A small network was shown many inputs. Here are its activations along a few directions, one row for each input.
Each table varies a few parts of the input and shows all the possible inputs, shuffled.
A made-up example of a description, with smaller parts first: one of 3 separate values, together with either a single point or one of 11 places around a ring or (one of 4 places along a line, together with one of 5 places around a ring).
Shared parts are said once, and a part with two or three values counts as separate values.
(in the rows, 128 means zero)

Other details of the inputs vary at random and push rows far along three fixed directions, the same in every table; ignore that.

Rows:
x1: [129 138 112 141 131 146 139 123 140 131 105]
x2: [124 129 134 139 136 139 125 130 133 119 124]
x3: [128 120 124 141 126 142 129 140 144 116 119]
x4: [135 129 111 130 126 129 126 125 143 145 106]
x5: [125 133 131 138 143 147 133 126 127 108 130]
x6: [126 129 132 137 126 141 131 134 127 114 125]
x7: [212 111  74  69 139  86  98 128 135 142 121]
x8: [116 130 131 133 148 153 131 132 138 109 129]
x9: [135 124 124 148 123 142 133 135 135 111 119]
x10: [123 129 136 131 132 157 136 128 128 104 127]
x11: [132 123 136 141 127 139 134 129 146 122 114]
x12: [141 112 129 131 113 122 129 133 140 130 116]
x13: [130 127 136 138 128 134 126 124 129 127 127]
x14: [120 141 128 130 141 145 134 125 140 110 134]
x15: [102 141 136  62 168 134 128 120  87 108 172]
x16: [121 125 138 125 140 147 136 126 137 113 124]
x17: [116 141 142  89 155 117 120 117  86 126 160]
x18: [119 146 119 123 144 156 139 122 132 123 114]
x19: [108 143 140  82 170 132 124 120  93 113 162]
x20: [121 138 127 136 145 153 139 127 137 109 134]
x21: [108 116 150 167  69  84 135 128 112 181 117]
x22: [ 83 124 158 163  89  91 122 126 105 181 128]
x23: [142 125 120 138 117 124 127 136 140 132 126]
x24: [129 126 123 140 124 143 132 138 148 118 122]
x25: [229  94  90  98 131  74  85 129 149 143 127]
x26: [123 128 133 133 133 156 139 127 126 102 128]
x27: [131 128 121 145 122 141 138 135 142 118 124]
x28: [128 119 127 143 122 142 127 137 140 115 117]
x29: [135 124 120 137 123 119 121 129 151 132 125]
x30: [115 139 117 117 137 156 139 127 130 118 112]
x31: [118 118 132 175  63  70 124 131 128 186 119]
x32: [137 132 112 131 126 128 126 125 141 145 105]
x33: [137 127 121 138 124 118 122 129 150 132 125]
x34: [130 125 136  86 138 111 116 120  94 129 152]
x35: [122 133 126 131 121 130 132 130 134 121 132]
x36: [145 124 121 147 127 120 125 132 137 132 124]
x37: [123 125 122 138 121 139 131 134 151 115 123]
x38: [120 138 114 128 127 147 143 126 127 125 111]
x39: [131 126 134 140 128 133 130 122 126 126 128]
x40: [118 122 135 128 133 157 133 129 132 104 126]
x41: [107 128 129 171  69  99 133 130 125 190  96]
x42: [122 131 142  89 148 112 116 114  93 133 155]
x43: [123 131 127 133 137 148 138 134 126 106 131]
x44: [135 126 135 143 126 140 136 128 144 122 116]
x45: [ 65 143 174  97 121  82 134 105  49 173 168]
x46: [131 136 132  93 151 107 116 122  97 134 156]
x47: [138 121 121 139 126 122 122 133 148 137 125]
x48: [133 127 125 144 125 143 132 139 140 116 121]
x49: [117 131 130 130 139 154 134 136 133 104 127]
x50: [131 131 140  69 141  99 123 117  81 133 159]
x51: [ 69 138 160 148 103 102 132 123 101 174 141]
x52: [143 128 122 142 125 122 124 132 144 136 127]
x53: [120 128 132 129 136 149 130 133 128 105 126]
x54: [129 133 121 148 128 136 134 127 149 118 125]
x55: [116 134 127 124 134 146 134 131 138 106 131]
x56: [222  98  96  82 123  63  95 131 133 146 129]
Each input here is: one of 2 separate values, together with one of 4 places along a line, together with either a single point or one of 6 places along a line.
The inputs of x50 and x21 match in every part but the place on the line of 4. If x18 is changed in the same way as x50 into x21, which row does it become? -> x1
Which other rows does x50 become when the choice among 2 separate values takes its other values? List them by row number. -> x44
Which other rows does x41 become when the choice among 2 separate values takes its other values? List them by row number. -> x18
A walk changes only the place on the line of 6. It starts at x50 and steps to x10. List the rest of the walk in order. -> x6, x48, x23, x35

Rows:
x57: [123 142  96 165 123 183 149 125 188 147  42]
x58: [167  98 109 160  79  94 110 162 141 153 104]
x59: [197  98 109 148 141 174 112 155 185  88  82]
x60: [155 134 140  43 197 120 114 116 110  92 164]
x61: [159 124 125 154 123  88  98 117 124 156 134]
x62: [137 106 122 154 113  99 115 141 160 157 131]
x63: [203 113  97 125 138 150 120 154 141  89 113]
x64: [141 126 151 121 122  75 123 116 103 157 143]
x65: [126 156  76  54 174 164 133 117 138 121 108]
x66: [161 121 118 149 116  85 124 134 125 157 145]
x67: [179 130 110 126 142 178 145 134 166  64 127]
x68: [180  97 116 220 102 186 135 157 194 102  56]
x69: [139 139 122 160 109  92 107 126 117 150 145]
x70: [ 78 136 137  92 153 172 152 123  98  65 155]
x71: [ 49 117 167 127  95 109 134 120  87 151 142]
x72: [ 86 135 166 198 112 212 172 124 165  89 100]
x73: [157 115 132 138 132  87 119 120 116 163 144]
x74: [131 150  74  97 111  96 129 124 122 183 103]
x75: [ 66 117 175 132 107 116 132 111  87 149 131]
x76: [118 129 139 113 107  64 125 134 106 156 155]
x77: [164 128  97  87 179 135 124 138 139  86 164]
x78: [ 98 133 153  86 171 169 147 102  79  76 152]
x79: [135 155 100  65 140  85 125  94  76 194 118]
x80: [163 107 121 205  94 101  93 135 184 163  92]
x81: [ 77 131 154 165  74 127 149 134 131 143 135]
x82: [ 74 125 164 136  89 120 134 126 124 150 141]
x83: [160 138  93 105 172 143 107 135 146  76 154]
x84: [135 134 111 115 175 169 108 133 160  74 143]
x85: [131 118 140  99 119  67 110 131 120 156 150]
x86: [ 31 148 172 161 118 192 176 118  90  86 133]
x87: [166 148 123  47 187 117 128 121  93  81 178]
x88: [148 111 136 131 134  89 110 127 132 163 139]
x89: [ 75 128 180 149  92 121 135 115 117 160 132]
x90: [150 155  78 104 115 100 133 116 113 181  99]
x91: [ 19 139 179 149 127 199 153 144 104 103 128]
What is each input in this table made of? -> one of 5 places around a ring, together with either a single point or one of 6 places along a line
The inputs of x88 and x62 match in every part but the place on the ring of 5. If x57 is changed in the same way as x88 into x62, which row does it become? -> x65
A walk changes only the place on the ring of 5. It starts at x91 and steps to x58. List the rest of the walk in order. -> x63, x68, x59
List by row number the other rows that have the place on the ring of 5 in common with x79. -> x61, x64, x68, x72, x73, x78
